A small network was shown many inputs. Here are its activations along a few directions, one row for each input.
Each table varies a few parts of the input and shows all the possible inputs, shuffled.
Descriptions start from the smaller parts, as in this example, which fits no table here: one of 3 separate values, together with either a single point or one of 11 places around a ring or (one of 4 places along a line, together with one of 8 places around a ring).
Shared parts are said once, and a part with two or three values counts as separate values.

Rows:
x1: [23, 9, 12, 18, -10, -2, 12, -3, -49, 0, 9, 16, -6, 11, -10, -1, -7, 14, 2, -1]
x2: [-32, -7, -14, -13, 1, -17, 16, 16, 43, 3, 8, -12, 4, -3, 8, -15, -10, -22, 8, -6]
x3: [14, -10, 12, 24, 3, 16, 10, -15, -41, -15, 7, 16, -11, -6, 2, -2, 16, 15, 0, -3]
x4: [1, -1, 4, -4, 19, 11, -20, -13, -8, -16, -10, 4, 5, -3, 5, 15, 22, 13, -6, 6]
x5: [-20, -6, -15, -16, -12, -22, 9, 17, 43, -2, 4, -9, 3, -9, 8, -19, -11, -16, 7, -13]
x6: [15, 14, 7, 4, -7, -3, -2, -11, -36, -11, 24, 17, -3, 24, -2, 1, -5, 20, 6, -7]
x7: [11, -7, 8, -6, 13, 21, -15, -10, 0, 5, -25, -4, 9, -14, 0, 17, 19, -2, -8, 21]
x8: [25, 6, 13, 13, -2, 0, 2, 5, -26, 30, -16, -1, -7, 5, -17, 3, -10, 3, -4, 5]
x9: [4, 17, 5, -11, 2, -6, -19, -5, -17, 2, -6, 4, 9, 14, -8, 11, 0, 14, -7, 9]
x10: [-29, 1, -10, -8, -13, -12, 16, 17, 54, 0, 5, -14, 4, -2, -3, -10, -6, -24, 8, -13]
x11: [8, -7, 6, 12, 8, 13, -5, -22, -29, -27, 22, 16, -8, 6, 9, 3, 17, 19, 4, -12]
x12: [18, -9, 11, 20, 13, 19, 0, -3, -18, 14, -19, 0, -8, -10, -2, 2, 13, 4, -2, 5]
x13: [15, 9, 9, -13, -4, 3, -14, -4, -9, 22, -23, -2, 12, 3, -15, 17, -5, -2, -10, 22]
x14: [-28, 3, -29, -9, -3, -15, 5, 15, 47, -3, 6, -16, -2, -5, 7, -15, -18, -17, 2, -4]
x15: [-25, -11, -20, -10, -8, -6, 5, 18, 45, -2, 11, -14, 1, -11, 17, -8, -17, -19, 0, -10]
Describe the family of inputs behind these rows.
Answer: either one of 5 separate values or (one of 2 separate values, together with one of 5 places around a ring)
A walk changes only the place on the ring of 5. It starts at x3 and steps to x11. List the rest of the walk in order.
Answer: x4, x7, x12

Rows:
x16: [-19, 0, -6, -9, -10, -11, 11, 5, 17, -7, 11, -3, 5, 1, 2, -6, -9, -12, 3, -1]
x17: [23, 8, 19, 12, 0, 3, 0, -2, -39, 22, -11, 7, -2, 10, -17, 9, -1, 10, -4, 6]
x18: [-12, -2, -1, 1, -9, -11, 21, 10, 20, 5, 7, -3, -1, 1, -5, -14, -7, -15, 11, -9]
x19: [18, 12, 14, -3, 11, 4, -20, -15, -32, 2, -14, 8, 8, 11, -10, 14, 14, 17, -5, 14]
x20: [21, -5, 14, 4, 16, 16, -12, -12, -29, 11, -23, 5, 0, -7, -2, 16, 12, 10, -9, 18]
x21: [-21, -7, -6, 0, 5, 6, 8, 4, 31, -8, -2, -8, 3, -10, 5, -2, 9, -13, 3, -2]
x22: [-19, 6, -11, -25, -2, -16, -12, 11, 40, 3, -6, -12, 11, 3, 0, 1, -8, -10, -3, 0]
x23: [-5, 6, -11, 2, -6, -9, 5, -1, -13, -17, 27, 9, -4, 12, 8, -6, -13, 7, 3, -9]
x24: [-12, -8, -6, 2, -5, -8, 17, 10, 22, 1, -2, -5, -2, -12, 1, -14, -1, -14, 4, -7]
x25: [20, -3, 10, 14, -4, 9, 3, -2, -25, -1, -2, 8, -5, -5, -3, 0, 4, 8, 0, -1]
x26: [-1, 3, -2, 12, -6, -8, 15, 3, -10, -3, 23, 6, -11, 12, 2, -15, -12, 4, 8, -19]
x27: [11, -4, 9, 11, 5, 20, -8, -16, -16, -7, -2, 5, -3, -2, -3, 12, 15, 9, -3, 1]
x28: [11, 6, 10, -3, 0, 5, -13, -16, -21, -14, 3, 13, 4, 7, -2, 10, 14, 16, 0, -2]
x29: [-17, -17, -6, -6, 5, 3, 7, 5, 28, -4, -3, -7, 5, -17, 12, -5, 8, -14, 2, 0]
x30: [-9, 5, -6, -4, 4, -9, -5, -5, -4, -23, 20, 7, -2, 9, 9, -4, 4, 14, 6, -13]
x31: [-14, -9, -13, -17, 2, -1, -6, 13, 42, 12, -13, -18, 8, -15, 10, -1, -7, -18, -3, 6]
x32: [-19, 0, -14, -10, 1, 0, -7, 12, 45, 10, -12, -17, 5, -7, 4, 2, -5, -17, -4, 4]
x33: [21, 13, 11, 1, 0, 4, -9, -10, -39, 9, -6, 9, 4, 11, -12, 11, -2, 15, -8, 18]
x34: [15, 7, 7, 1, -10, 7, -3, -10, -29, -7, 11, 12, 1, 10, -2, 7, -1, 12, -1, 4]
x35: [-3, -5, -7, 15, -3, -6, 10, 4, -8, -9, 13, 3, -13, -1, 8, -14, -7, 6, 6, -13]
x36: [-9, 6, -9, -11, -12, -16, 7, 19, 35, 22, -2, -13, 1, 4, -7, -9, -21, -19, 6, -3]
x37: [-22, -1, -3, -15, 1, -10, 2, 2, 26, -13, 4, -2, 7, 0, 3, -4, 8, -6, 4, -6]
x38: [-8, -2, -6, 10, 8, 6, 1, -5, 2, -17, 15, 0, -10, -1, 9, -3, 7, 5, 2, -9]
x39: [24, 4, 13, 13, 5, 8, -4, -4, -36, 16, -21, 5, -4, -2, -11, 5, 3, 10, -8, 12]
x40: [-9, 0, -14, -9, -8, -13, 5, 18, 36, 17, -12, -18, 0, -10, -1, -9, -16, -18, -1, 0]
x41: [19, 4, 11, 10, 17, 19, -12, -13, -27, 7, -21, 2, 0, 1, -9, 18, 15, 10, -6, 17]
x42: [16, -13, 10, 5, 6, 17, -8, -14, -18, -5, -4, 7, -1, -8, 6, 9, 14, 7, -4, 4]
x43: [-5, -14, -7, 4, 8, 4, -1, -4, -1, -14, 13, 1, -8, -6, 16, -6, 4, 4, 2, -8]
x44: [19, 2, 17, 13, -9, 4, 8, -2, -28, 4, 7, 8, -4, 9, -7, 3, 2, 7, 3, -7]
x45: [-15, 8, -15, -19, -12, -17, -2, 15, 31, 8, 1, -12, 9, 2, -2, 0, -24, -15, -3, 4]
Describe the family of inputs behind these rows.
Answer: one of 5 places along a line, together with one of 6 places around a ring
Changing only the place on the ring of 6 turns x30 into x43. The same change can be made to x19. Which row results?
Answer: x20
A walk changes only the place on the ring of 6. It starts at x44 and steps to x25. List the rest of the walk in order.
Answer: x42, x27, x28, x34
A walk changes only the place on the ring of 6. It starts at x36 and steps to x45. List the rest of the walk in order.
Answer: x22, x32, x31, x40

Rows:
x46: [4, 5, 2, 2, -6, -5, 5, 4, -4, 7, 1, 0, -1, 5, -6, -3, -7, -1, 1, -1]
x47: [-24, -6, -15, -12, -3, -9, 5, 13, 44, -1, 1, -13, 3, -9, 8, -9, -7, -18, 3, -5]
x48: [0, -4, 1, 2, 5, 4, -2, -7, -6, -11, 6, 4, -2, -1, 5, 1, 8, 6, 1, -3]
x49: [5, 4, 3, 0, -4, -3, 1, 4, -4, 11, -6, -2, 1, 2, -6, 1, -6, -2, -2, 3]
x50: [5, 5, 3, -2, -4, -4, 0, 3, -4, 10, -4, -1, 1, 4, -6, 1, -7, -1, -1, 3]
x51: [1, 5, -1, 2, -6, -7, 4, 2, -6, 0, 8, 3, -3, 6, -2, -5, -8, 2, 2, -5]
x52: [5, -4, 3, 0, 6, 9, -6, -5, -3, 0, -8, 0, 2, -5, 1, 7, 8, 2, -3, 6]
x53: [-1, 1, -1, 4, -4, -3, 5, -1, -7, -6, 12, 4, -3, 5, 1, -4, -3, 3, 3, -6]
x54: [1, -4, 3, 3, 7, 9, -4, -7, -4, -6, -3, 2, -1, -4, 3, 4, 11, 4, -1, 1]
x55: [-25, -5, -16, -13, -3, -10, 4, 13, 44, -2, 3, -13, 4, -7, 8, -9, -7, -17, 3, -5]
x56: [2, 3, -1, 4, -6, -6, 6, 3, -5, 1, 7, 2, -4, 5, -2, -5, -8, 1, 2, -5]
x57: [4, -2, 3, -1, 5, 8, -7, -5, -3, -1, -7, 0, 3, -4, 1, 7, 8, 3, -3, 6]
x58: [5, 0, 3, 0, 5, 6, -6, -1, -2, 7, -12, -2, 2, -3, -2, 6, 4, 0, -4, 8]
x59: [5, 1, 3, -2, 5, 5, -7, -2, -2, 6, -10, -2, 3, -1, -3, 7, 4, 1, -4, 8]
x60: [5, 4, 3, -3, 0, -1, -3, 1, -2, 10, -9, -2, 3, 1, -6, 4, -2, -1, -3, 7]
x61: [-1, -2, 0, 3, 1, 1, 2, -4, -7, -11, 9, 5, -2, 2, 4, -2, 4, 5, 2, -6]
x62: [-1, -3, 0, 5, 1, 2, 3, -3, -6, -10, 8, 5, -3, 0, 4, -3, 4, 5, 2, -5]
x63: [1, -3, 2, 2, 7, 7, -5, -7, -5, -8, -1, 3, 0, -3, 3, 5, 10, 5, -1, 1]
x64: [0, 0, 0, 5, -3, -2, 6, 0, -6, -5, 10, 4, -4, 4, 1, -4, -3, 2, 3, -6]
x65: [5, 2, 3, -2, 0, 0, -2, 2, -2, 11, -11, -2, 2, -1, -6, 3, -2, -2, -3, 8]
x66: [0, -5, 1, 3, 5, 5, -1, -6, -5, -9, 4, 4, -2, -2, 5, 0, 8, 5, 1, -3]
x67: [3, 6, 2, 1, -7, -6, 4, 4, -4, 6, 2, 1, 0, 6, -6, -2, -8, -1, 2, -1]
Changing only one part turns x57 into x52. The same change can be made to x55. Which row results?
Answer: x47
Describe the family of inputs behind these rows.
Answer: one of 2 separate values, together with either a single point or one of 10 places around a ring
Change only the choice among 2 separate values in x61. List by row number the other rows that result.
Answer: x62

Rows:
x68: [-28, 5, -19, -23, 3, -18, -5, 11, 45, -3, -1, -13, 8, 0, 6, -7, -7, -13, 2, 0]
x69: [-10, 20, -10, -8, -13, -23, 1, 14, 12, 6, 13, -5, 0, 20, -8, -7, -24, -1, 3, -10]
x70: [24, 11, 19, 14, 11, 8, -4, -8, -37, 21, -19, 5, -3, 11, -19, 10, 7, 11, -3, 12]
x71: [-13, -17, -14, 10, 12, 9, 1, -7, 11, -26, 17, 0, -13, -12, 21, -10, 12, 4, 4, -15]
x72: [25, 6, 2, -3, -11, 1, -7, 5, -15, 26, -15, -3, 2, -1, -9, 6, -18, -2, -8, 16]
x73: [-19, -12, -3, -6, -7, -4, 17, 12, 41, 2, 3, -9, 3, -10, 4, -10, 1, -22, 8, -10]
x74: [8, -1, 11, 3, 20, 15, -16, -5, 0, 10, -35, -5, 4, -10, -8, 14, 24, 4, -8, 13]
x75: [-2, -5, 5, -6, 6, 17, -10, -20, -6, -27, 7, 9, 8, -2, 7, 14, 23, 8, -1, 5]
x76: [0, -10, -4, -14, 5, 9, -14, 5, 19, 19, -27, -14, 10, -18, 4, 13, -4, -13, -13, 22]
x77: [-4, 3, 3, 7, -22, -15, 29, 12, 3, 7, 11, 2, -3, 4, -11, -16, -15, -12, 9, -11]
x78: [17, 4, 16, 2, -5, 2, -4, -17, -45, -16, 17, 21, 1, 13, -2, 6, 8, 21, 2, -4]
x79: [3, -3, -6, 22, 1, 0, 12, -2, -28, -18, 29, 11, -17, 5, 13, -14, -5, 15, 6, -17]
Describe the family of inputs behind these rows.
Answer: one of 2 separate values, together with one of 6 places around a ring
Changing only the place on the ring of 6 turns x72 into x69. The same change can be made to x76. Which row results?
Answer: x68
